-0.12   0.01   0.00   0.08
 0.13   0.03  -0.02  -0.06
-0.08  -0.04  -0.02  -0.13
-> 0.00

 0.163   0.064   0.077   0.157   0.020   0.116   0.090
 0.186   0.080   0.056   0.158  -0.138   0.097   0.097
 0.043   0.181   0.126   0.106   0.228   0.136   0.145
-> 0.116

 21.006  -18.909   16.888   18.964   21.076   19.902
 -9.907   15.184    9.706    0.854   -2.026    4.962
-20.757  -12.853   -4.475  -15.978   10.486  -15.985
-> 21.076

 0.1   0.3   0.5  -1.4   0.1
-1.5  -2.0  -1.4  -1.9  -2.1
 0.0  -1.8   1.4  -1.6  -2.2
-> -1.4

-0.1   0.2   1.0  -0.9  -0.9   1.3
-0.3  -0.2   0.7  -0.6   0.8   0.6
-2.0  -0.7  -0.2   0.1  -0.3  -0.8
-> -0.9

 0.005  -0.301   1.520   0.715   0.639   1.706
-0.655   0.093   1.228  -0.071   0.428   1.354
 1.334  -1.403   1.478  -0.542   2.280   0.905
-> 0.639
---
array([[-33,   8,   0,   0, -12,  23, -35],
       [ -8,  20,   9,  46, -14, -21,  12],
       [-10,  21,   9,  44, -15, -17,   8]]) Out: -21

array([[ 15,   2,   6,  32,  -4,  30,   7],
       [-32,  54,  35,  19,  21,  34,   2],
       [  4, -37, -29, -48, -10, -56,  -9]]) Out: 34

array([[ 14,  -7,  -5, -37,  31, -47],
       [ -6,  -4, -27,  30, -57,  16],
       [ 15, -25,  20, -15,  27, -25]]) Out: -57

array([[-25,  28,  -1, -14, -20,   8,  31],
       [-33,  28,  -4,  32,  13,  28,  13],
       [ -2,  12,   8, -60, -52, -22,  42]]) Out: 28

array([[-11, -54, -37,  27],
       [ -7,  21,  45, -27],
       [  4,  52,  40, -24]]) Out: 45

array([[-48,  12,  39,   7,  38],
       [ 45, -14,  58, -25,  17],
       [ 43,  42, -42,  26, -30]]) Out: -25

array([[ 19,   4,   9,   6],
       [-58, -21,  36,  -1],
       [-36,  -2,  22, -32]]) Out: 36

array([[ 27,  22,   4, -10,   3,  49, -16],
       [ 32,  33,  19,  28,   4, -12,  20],
       [ 26,  18,  20, -10,  19, -18, -18]]) Out: -12

array([[-16,  44, -18,  13],
       [  0,   4,  25,  -1],
       [-15,  -7,  60, -39]]) Out: 25
---
-13 58 16 -61 -48 -43 ⇒ -61
5 8 47 -5 ⇒ 8
54 53 -34 -60 -58 -36 ⇒ -60
-1 -3 2 28 46 ⇒ 2
24 1 20 -60 -26 18 -20 ⇒ -26
-14 -8 -29 -18 25 30 -50 ⇒ 25
-27 15 4 52 -14 ⇒ 4
-19 3 -1 15 -61 ⇒ -1
---
-44 -14 -26 -16 4 Out: 4, -44

-32 44 4 30 Out: 44, -32

-21 -3 59 -26
-23 5 32 -15
-15 5 15 56
Out: 59, -26

24 -37 38 -27 50 Out: 50, -37

45 -54 22 -46 20 Out: 45, -54

-61 6 2 -20
59 -38 12 -42
Out: 59, -61

-45 3 18 -42 Out: 18, -45

-13 21 -15 7
-14 52 -30 11
27 43 38 -27
Out: 52, -30
---
[[  7.8   2.9   2.1 -14.4  12.1   6.0  10.6]
 [ -6.4 -12.0   1.6   4.0   2.4  14.4  -5.1]
 [ -1.9   0.1   2.2  10.9   5.3   8.4 -12.1]] ==> 2.9

[[ 138.1   76.8  112.7   31.9   36.4]
 [ -33.8   29.6  100.5  145.0  234.2]
 [ 124.5  221.7  -69.2  219.3 -205.2]] ==> 76.8

[[  1.80 -18.35  -8.25 -16.81  17.96]
 [ -3.62 -10.63 -20.47 -15.03  11.21]
 [  7.56  15.10  19.18  17.65  23.49]] ==> -18.35

[[-12.8  -3.0  -0.1  -3.8 -11.0]
 [  1.6  -7.0  -1.8  -3.2  10.6]
 [  2.0  -5.7  -1.4  -4.0  21.9]] ==> -3.0

[[ 1.156 -0.758 -0.059 -0.501  0.781  0.562  1.424]
 [-0.013  0.745 -1.045  1.870  1.833  0.001  1.606]
 [ 2.285 -0.192  1.076 -1.501 -0.791 -0.168  1.271]] ==> -0.758

[[-0.362 -0.413 -0.049 -0.923 -1.105  1.921]
 [-0.340 -1.143 -1.770  0.482 -1.122  0.453]
 [-1.563 -1.767  0.200 -2.162  0.292 -1.167]] ==> -0.413
---
2 8 3 0 19 52 -24: -24, 2

17 16 26 -7
0 60 56 -47
31 9 27 14
: -7, 31

-45 -28 13 57: 57, -45

-1 -47 36 0: 0, -1

15 -12 4 -3 -1 -7 16
-6 44 17 -10 49 33 13
: 16, -6

-26 11 55 -9 12
-8 5 44 13 -7
-25 12 57 -8 6
: 12, -25

-1 2 -53 0 -3 -2: -2, -1
---
19 -10 4 -26 45 -10
24 29 16 -17 22 -13
5 -36 -12 1 28 1
-> -17

-49 -24 -26 -20 -5 -5 4
-24 -51 0 28 -23 -17 -41
5 10 -31 27 -14 9 -16
-> -23

-21 10 -12 -7 -24 -40
23 -13 5 25 -17 -18
-7 20 -59 -35 10 -2
-> 25

28 -2 -57 2 -22
-21 18 -30 -51 -33
36 -8 -49 21 -8
-> -30

14 3 -16 44 57 -53
31 -56 9 -15 -61 -6
-12 3 -24 26 -38 17
-> -15

-4 13 -56 5
-48 -27 15 23
-54 -10 40 21
-> -27

-6 -22 8 -11 -11
-34 11 38 21 49
5 20 -6 7 -7
-> 38

6 -52 1 55 -42 -1 -27
18 -52 7 55 -42 -16 -27
-4 -18 14 55 -35 -16 -6
-> -42

-7 -4 34 -5 27
27 10 -38 14 18
-4 4 -1 -45 -26
-> -38
